Each row has a name. Each question is about the rows just above it. Places in a row count from 1.

(217): [  9 -37  -7 -36 -81  21 -49 -13 -21  -1]
(102): [ 15  21  10  11 -22   7  13  -1   1 -22]
(82): [ 15  21  10  11 -22   7 -22   1 -57  -6]
(43): [ 15  21  10  11 -22   7  13  10   1 -22]
(190): [ 44  18  12   4  -9  12 -11  -2 -29 -32]
tags:
[21] -> q_168
[7] -> q_871
[-22] -> q_526
Look up the entry of (43) at place 6 in the table:
q_871
Whose row is [  9 -37  -7 -36 -81  21 -49 -13 -21  -1]?
(217)
Whose row is [ 15  21  10  11 -22   7  13  -1   1 -22]?
(102)

(165): [-52 -44  48 -36  50  12  11 -63  50  47]
(43): [ 43  36 -49  40 -63  -9   0  55 -56 -53]
(180): [-46 -49  60 -55  26 -48  53  -9 -12  44]
(190): [-44  -6  52 -52   4 -64  49  50 -24  59]
(81): [-31 -21  11 -11  51  32 -13 -50  61  15]
(82): [-45 -44  53 -42  15 -53  48  34  -6  44]
(217): [-59 -29  33 -58   9 -43  54 -12 -11  47]
(161): [ 49  23 -45  50 -11  50 -55 -36  35 -36]
(70): [ 49  56 -61  56 -37  34 -46  45 -18 -56]
tags:
[-44] -> q_418
[36] -> q_318
[47] -> q_284
[23] -> q_190
[-29] -> q_937
[56] -> q_354
[50] -> q_405
Look up the entry of (165) at place 2 in the table:
q_418
Whose row is [-44  -6  52 -52   4 -64  49  50 -24  59]?
(190)
The row with [ 43  36 -49  40 -63  -9   0  55 -56 -53] is
(43)
Whose row is [-46 -49  60 -55  26 -48  53  -9 -12  44]?
(180)
The row with [ 49  56 -61  56 -37  34 -46  45 -18 -56] is
(70)
Where do [-52 -44  48 -36  50  12  11 -63  50  47] appear?
(165)

(81): [ 3 -1  1 -1 -2 -1 -1 -2  1 -1 -1 -2  2 -2 -1  1 -1 -1]
(76): [-26  52 -44 -36  22  48  48  43 -45  42 -44   7 -22  48 -35 -45 -29   8]
(190): [-1  0 -2 -1  0  2  2  0 -2  2 -2  1  0 -2 -2 -3 -1  1]
(43): [ -1   0  -2  -1   0   2   2   0  -2   2  -2   1  66  -2 -32  -3  -1   1]
key -> tag
[-2] -> q_843
[-1] -> q_486
[0] -> q_820
[48] -> q_877
Join (190) by its entry at place 14:
q_843
Whose row is [-1  0 -2 -1  0  2  2  0 -2  2 -2  1  0 -2 -2 -3 -1  1]?
(190)

(102): [  8   0   0   1   0   6   6  -5   5   0 -10  12  -3   3   0   4  -4  -3
   3  -2 -17  12  -8  12  -7  -3]
(165): [  8   0   0   1   0   6   6  -5   5   0 -10  12  -3   3   0   4  -4  -3
   3  -2 -17  12  -8   1   5   2]
(76): [  3  -1  -1   9  -3  11  11  -1  10 -10   7 -11   3  -5   1  67  12   2
   5  -4 -13  -8   3   5   3  15]
(18): [ 4 -8  3 -1 -3  4  4  0  0  3  0 -2  6 -6  0 -5  4 -4 10 -2  8  3  0  1
  5  2]
Table of tags by key:
[4] -> q_170
[-8] -> q_242
[1] -> q_544
[3] -> q_812
[2] -> q_57
The tag of (18), keyed by place 22:
q_812
Where do [ 4 -8  3 -1 -3  4  4  0  0  3  0 -2  6 -6  0 -5  4 -4 10 -2  8  3  0  1
  5  2] appear?
(18)
Whose row is [  3  -1  -1   9  -3  11  11  -1  10 -10   7 -11   3  -5   1  67  12   2
   5  -4 -13  -8   3   5   3  15]?
(76)
Whose row is [  8   0   0   1   0   6   6  -5   5   0 -10  12  -3   3   0   4  -4  -3
   3  -2 -17  12  -8  12  -7  -3]?
(102)
Whose row is [  8   0   0   1   0   6   6  -5   5   0 -10  12  -3   3   0   4  -4  -3
   3  -2 -17  12  -8   1   5   2]?
(165)

(180): [ 21 -28   6  -8  -9]
(70): [-17 -16   6 -16 -17]
(165): [32 25 39 10 -7]
(217): [ 21 -33   5  -9  -9]
(43): [ 21 -28   6  -8  -2]
(81): [-17 -18   6  -8 -13]
(161): [ 10 -16   6 -62 -21]
(102): [-27 -33   5  -9  -9]
(82): [ 5 35  4 -8  5]
(18): [ 23 -11  40  22  -9]
(190): [ 21 -33   5  -9  27]
Table of tags by key:
[-2] -> q_128
[-17] -> q_103
Join (70) by its entry at place 5:
q_103
The row with [32 25 39 10 -7] is
(165)
Where do [ 21 -28   6  -8  -9] appear?
(180)
Whose row is [ 5 35  4 -8  5]?
(82)

(217): [ 50 -52 -37  33 -63 -29]
(18): [-66  36 -14  28 -64  10]
(180): [-65 -53 -47   7 -42 -55]
(161): [-65 -53 -47 -11 -47 -63]
(43): [ 50 -52 -37 -58  63 -45]
tags:
[11] -> q_110
[-55] -> q_116
[-42] -> q_581
[-54] -> q_114
[10] -> q_421
[-56] -> q_938
Join (180) by its entry at place 6:
q_116
Which row holds [-65 -53 -47 -11 -47 -63]?
(161)
Where do [ 50 -52 -37  33 -63 -29] appear?
(217)

(217): [-10   5  -6  15   4  13 -12   2 -15  -2   1   8  -1   2 -28  17   7  -1
   2  19  52 -15 -22  -8  17  -1   2   3  -9  -2   9  -1   3   0  11   9
   3   5   7   5 -18 -11]
(76): [-12   4  11  -6   8   1  -7   4  -3  -1  -7  -9   3   7  -9  -2   8   4
  -6  -3 -15 -16   5   4   6   0 -15   0  -7   6   4   4  -1  -5   7   1
  -5   5  -7  10  -2  12]
(161): [-15   0 -12  -9 -15  13   5 -12   2 -12  -3  -1 -12  -9 -16  -1  -6 -11
   3  10 -46   8   6  -4 -21  11   1   1   5   9  -8  -5   3 -10  27   2
  13  -2  -2   1   5  -3]
(102): [ 10  -9  -5 -12 -28   0 -13  -1   5 -10 -13  -6   8  -3 -16  -7   5  11
   1   9  13 -21  13  -6  26   3  14  -5  11   2   9  15  11  -7   4  -5
   7  12  -6 -11  -8  -2]
(180): [  3   3   2   2 -17  14 -21   3   1  11  -5  -6   3   4  -2  10  10  46
  -2  -1 -72  -8  14  -6  -2  15   7  -2  -3   8  -3  -5  -1  17   5 -11
  -1   6   7   0  18 -11]
(190): [ -2   0  -2 -16  -6 -10   2   3  -5   8   7 -15   3   0  11  -6   0   0
   5  -6  51 -23  20 -11  23   0  -8   3  -3  -9 -19   3  -7  -2   6  -4
  -2  12  21   0   7   7]
(81): [  5  -5   2  -3   0  -6  -6  -2   8   5 -11  -9   5   2   0   6   9  -8
   4   3   2  23 -20 -23  12   3  -9   3   1   7  19  -4  -4   9 -18   6
  -5  -5  -8   0  21  16]
(43): [-10   5  -6  15   4  13 -12   2 -15  -2   1   8  -1   2 -28  17   7  -1
   2  19  52 -15 -22  -8  17  -1   2   3   7  -2   9  -1   3   0  11   9
   3   5   7   5 -18 -11]
(165): [ 14  -3   5   1  -1   0   3  -1  -4  -9   4  -4 -11  13 -25  -7  -8   3
  -1 -12 -10 -46   5   8  -6   3 -17   0   7 -11   8  -7  -1  -5  17   7
   4   0   4  10  -5  -2]
tags:
[45] -> q_196
[1] -> q_690
[46] -> q_31
[47] -> q_637
[0] -> q_577
The tag of (180), keyed by place 18:
q_31
Whose row is [ -2   0  -2 -16  -6 -10   2   3  -5   8   7 -15   3   0  11  -6   0   0
   5  -6  51 -23  20 -11  23   0  -8   3  -3  -9 -19   3  -7  -2   6  -4
  -2  12  21   0   7   7]?
(190)
Whose row is [ 10  -9  -5 -12 -28   0 -13  -1   5 -10 -13  -6   8  -3 -16  -7   5  11
   1   9  13 -21  13  -6  26   3  14  -5  11   2   9  15  11  -7   4  -5
   7  12  -6 -11  -8  -2]?
(102)
Where do [-10   5  -6  15   4  13 -12   2 -15  -2   1   8  -1   2 -28  17   7  -1
   2  19  52 -15 -22  -8  17  -1   2   3   7  -2   9  -1   3   0  11   9
   3   5   7   5 -18 -11] appear?
(43)

